These are the activations of a small neural network, seen along a few directions. Each row is one input.
Each table varies a few parts of the input and shows all the possible inputs, shuffled.
Descriptions start from the smaller parts, as in this example, which fits no table here: one of 2 separate values, together with either a single point or one of 11 places around a ring or (one of 5 places around a ring, together with one of 6 places along a line).
Shared parts are said once, and a part with two or three values counts as separate values.

Other details of the inputs shift rows strongly along two fixed directions, in all tables alike. That doesn't count.

Rows:
r1: [-11,-20,-22,-8,-4,-11,-9,-31,9,-8,-21,3]
r2: [17,-12,-11,31,-15,6,11,6,3,15,52,11]
r3: [2,-20,-16,0,-16,-5,-14,-35,19,-16,5,17]
r4: [3,-15,-16,3,-12,-5,-14,-41,21,-10,5,13]
r5: [-27,1,-2,-23,10,-6,-27,-42,10,-20,-61,-1]
r6: [0,-24,-7,-5,-3,-11,-10,-38,8,-13,-19,2]
r7: [-14,33,22,2,21,13,9,46,-24,9,-3,-17]
r8: [7,6,-19,-4,-49,-36,-6,-21,36,-4,-26,10]
r9: [-19,-5,-8,-12,8,-7,-3,-14,3,-7,-33,-6]
r10: [-12,17,23,-4,17,13,12,35,-22,9,-13,-3]
r11: [-2,-11,-13,4,-9,-3,-8,-32,14,-10,-2,10]
r12: [7,-17,-13,-5,-11,-3,-12,-47,19,-7,3,18]
r13: [-16,23,21,1,22,13,15,37,-32,16,-18,-8]
r14: [11,5,1,20,-7,10,11,20,-3,8,45,0]
r15: [9,-8,-11,13,-2,3,12,24,-2,11,31,2]
r16: [5,21,-1,8,-45,-26,-1,-1,23,3,-19,9]
r17: [-8,-2,-8,-9,7,-3,-1,0,4,-10,-14,-1]
r18: [-10,-14,-19,-15,-7,-10,-11,-33,14,-17,-13,1]
r19: [11,-4,-3,24,-12,8,11,21,-7,15,50,3]
r20: [5,41,20,4,-29,-14,15,35,0,18,-20,2]
r21: [20,1,-11,19,0,6,16,18,8,15,49,-1]
r22: [4,-22,-10,-9,-9,-11,-14,-41,9,-20,-6,3]
r23: [18,-33,-15,7,-15,-8,-7,-24,8,-7,20,12]
r24: [-30,29,21,-16,30,5,-6,25,-20,-8,-52,-12]
r25: [-12,38,22,-3,37,15,16,70,-24,16,-11,-25]
r26: [-12,-10,-5,-1,-3,-3,-10,-9,-1,-8,-14,8]
r27: [-15,13,11,-10,15,6,3,0,-12,-2,-29,-2]
r28: [3,25,23,4,30,11,11,40,-21,13,-5,-22]
r29: [26,-22,-13,21,-27,7,9,-7,6,15,67,18]
r30: [13,-10,-11,14,-11,3,14,14,6,12,48,-2]
r31: [-5,1,-10,-1,7,-1,5,-2,3,-2,-6,-4]
r32: [-4,-8,-3,-16,-1,-1,-15,-31,10,-12,-18,15]
r33: [28,-10,-17,17,-15,5,6,5,19,14,68,2]
r34: [8,17,7,-4,-33,-34,-3,-4,13,-3,-42,-1]
r35: [-16,-10,-3,-31,2,-5,-29,-49,14,-20,-50,12]
r36: [2,-2,-1,-6,1,5,-8,-23,9,2,-4,8]
r37: [-23,-18,-9,-17,-10,-11,-22,-46,11,-22,-36,5]
r38: [-8,24,25,8,32,9,20,55,-40,15,-15,-23]
r39: [-8,-15,2,-13,0,-9,-10,-24,-2,-14,-24,-6]
r40: [-4,-10,-5,-19,-7,-1,-21,-42,13,-10,-14,8]
r41: [43,-23,-14,32,-19,2,13,-9,14,9,73,11]
r42: [-12,30,15,-5,30,9,13,53,-19,8,-13,-18]
r43: [-34,17,19,-14,23,3,-3,20,-19,-8,-54,-10]
r44: [14,-9,0,0,3,-3,-5,-6,3,-7,7,2]
r45: [3,-6,0,-6,8,-6,-8,-21,2,-10,-16,-3]
r46: [-23,-7,-6,-26,-1,-9,-32,-49,14,-23,-47,1]
r47: [29,-1,-12,24,-3,9,16,21,12,22,64,-1]
r48: [-5,-21,-7,-11,-16,-3,-10,-39,10,-8,-4,12]
r49: [-12,27,24,-5,23,15,13,41,-25,6,-15,-6]
r50: [-29,13,20,-21,27,-3,-4,16,-34,-8,-60,-23]
r51: [5,9,8,25,3,13,19,33,-9,18,32,-3]
r52: [-1,26,27,-4,32,10,6,48,-24,7,-16,-20]
r53: [-7,-8,-7,-5,3,-2,2,5,4,-3,-6,-1]
r54: [37,-26,-7,25,-17,2,11,4,9,8,64,11]
r55: [-9,30,22,2,24,15,5,47,-17,9,-7,-12]
r56: [33,-21,-9,19,-14,0,6,-5,10,0,51,11]
r57: [14,4,4,7,-5,11,7,7,-2,11,38,6]
r58: [0,-20,-9,-3,-11,-2,-5,-38,12,-4,-3,15]
r59: [26,-5,-14,19,-11,6,14,16,11,14,69,1]
r60: [37,-15,-6,18,-14,4,2,-3,12,9,63,2]
r61: [-23,33,27,-13,25,13,10,36,-31,4,-28,-15]
r62: [-6,26,25,-5,28,7,9,40,-29,4,-13,-24]
r63: [-31,-24,-23,-32,-5,-20,-26,-55,10,-26,-58,1]
r64: [7,1,7,10,0,12,12,26,-14,14,24,8]
Each input here is: one of 4 separate values, together with either a single point or (one of 3 separate values, together with one of 5 places along a line).
The inputs of r51 and r6 match in every part but the choice among 4 separate values. If r14 is changed in the same way as r51 into r6, which row does it become?
Answer: r22
The inputs of r17 and r56 match in every part but the choice among 4 separate values. If r33 is changed in the same way as r17 into r56, which row does it become?
Answer: r60
Change only the choice among 4 separate values in r25. List by row number the other rows that result.
Answer: r35, r52, r55
Change only the place on the line of 5 in r37. List by row number the other rows that result.
Answer: r7, r14, r19, r46
Change only the choice among 4 separate values in r50. List by row number the other rows that result.
Answer: r19, r29, r63

Rows:
r65: [-27,-14,-16,-33,28,-3,-23,-45,9,-23,-53,-5]
r66: [17,-3,-20,10,-26,-9,2,-11,25,6,35,4]
r67: [-20,-15,-1,-20,17,11,-16,-44,-3,-13,-32,12]
r68: [-24,-6,-12,-16,-13,-28,-12,-32,11,-18,-74,3]
r69: [-7,-20,-13,-7,-18,-15,-7,-17,6,-9,-14,5]
r70: [-40,18,18,-9,39,5,7,36,-38,-3,-51,-28]
r71: [29,-27,-10,9,6,7,0,-23,8,1,41,6]
r72: [-18,-8,-12,-27,5,-8,-22,-25,13,-24,-32,0]
r73: [4,35,17,9,13,12,21,73,-15,23,26,-18]
r74: [14,25,30,9,23,16,19,66,-28,14,27,-17]
r75: [-24,-4,6,-42,4,-21,-34,-46,4,-31,-86,-4]
r76: [10,-17,-5,16,-10,14,-4,-24,6,3,42,18]
r77: [29,-5,-4,12,-25,-10,3,-13,14,5,32,3]
r78: [14,-17,-3,7,-18,11,-4,-16,8,0,41,25]
r79: [12,-35,-22,14,2,5,9,-12,2,4,38,6]
r80: [25,-21,-7,15,-4,3,-5,-21,9,-2,41,2]
r81: [13,-16,-21,13,-3,4,-4,-16,18,-1,44,2]
r82: [12,-30,-18,11,-19,-4,3,-5,7,-4,37,11]
r83: [-11,49,18,1,18,-1,17,59,-10,14,-31,-20]
r84: [0,42,30,18,3,18,27,59,-27,30,22,-6]
r85: [15,-11,-2,8,-28,5,-4,-15,12,7,36,24]
r86: [5,42,28,21,1,13,26,58,-17,28,10,2]
r87: [-22,50,36,-18,29,-8,4,39,-24,-1,-84,-24]
r88: [-8,-13,-16,-2,-23,-20,-1,-24,9,-6,-16,1]
The inputs of r71 and r87 match in every part but one. If r65 is changed in the same way as r71 into r87, which row does it become?
Answer: r83
What do these inputs look like to the network?
Answer: one of 4 separate values, together with one of 6 places along a line
Change only the choice among 4 separate values in r73. List by row number the other rows that result.
Answer: r69, r75, r85
Change only the choice among 4 separate values in r76. List by row number the other rows that result.
Answer: r70, r80, r81

Rows:
r89: [-17,27,32,3,28,17,22,48,-42,16,-20,-10]
r90: [-26,6,8,-6,22,-3,12,22,-31,1,-38,-23]
r91: [-23,-30,-25,-22,-12,-15,-30,-53,20,-32,-35,10]
r92: [7,15,15,6,22,2,6,38,-15,0,1,-21]
r93: [-26,28,15,-7,29,10,19,68,-34,11,-12,-30]
r94: [16,-12,-4,14,-23,14,-1,-7,8,8,61,20]
r95: [-3,37,38,-10,37,13,11,48,-31,5,-25,-20]
r96: [38,-22,-34,32,-20,2,16,-3,27,19,91,4]
r97: [-19,-24,-15,-30,-13,-7,-29,-60,18,-26,-34,21]
r98: [39,-16,-26,41,-17,8,14,6,26,17,93,10]
r99: [-4,30,24,-5,37,2,17,62,-32,8,-15,-40]
r100: [-19,-29,-21,-29,-11,-10,-29,-53,20,-25,-37,19]
r101: [3,63,17,7,-65,-44,15,43,19,18,-52,-2]
r102: [-18,-38,-21,-10,-10,-19,-22,-62,11,-28,-41,11]
r103: [-10,-9,11,-1,-4,4,-6,-25,-11,-4,-15,9]
r104: [40,-7,-11,36,-22,19,10,-6,21,24,98,18]
r105: [56,-14,1,31,-24,11,5,-3,14,16,97,13]
r106: [-5,28,14,2,23,18,12,28,-10,14,3,-5]
r107: [3,-27,-12,-27,-2,-18,-30,-59,22,-28,-40,9]
r108: [-22,9,17,-6,23,6,9,22,-28,4,-42,-6]
r109: [-11,-17,-22,-20,2,-8,-23,-56,27,-18,-36,13]
What do these inputs look like to the network?
Answer: either a single point or (one of 4 separate values, together with one of 5 places along a line)
Change only the choice among 4 separate values in r95. List by row number the other rows that result.
Answer: r89, r97, r106
Change only the choice among 4 separate values in r102. List by row number the other rows that result.
Answer: r91, r92, r98
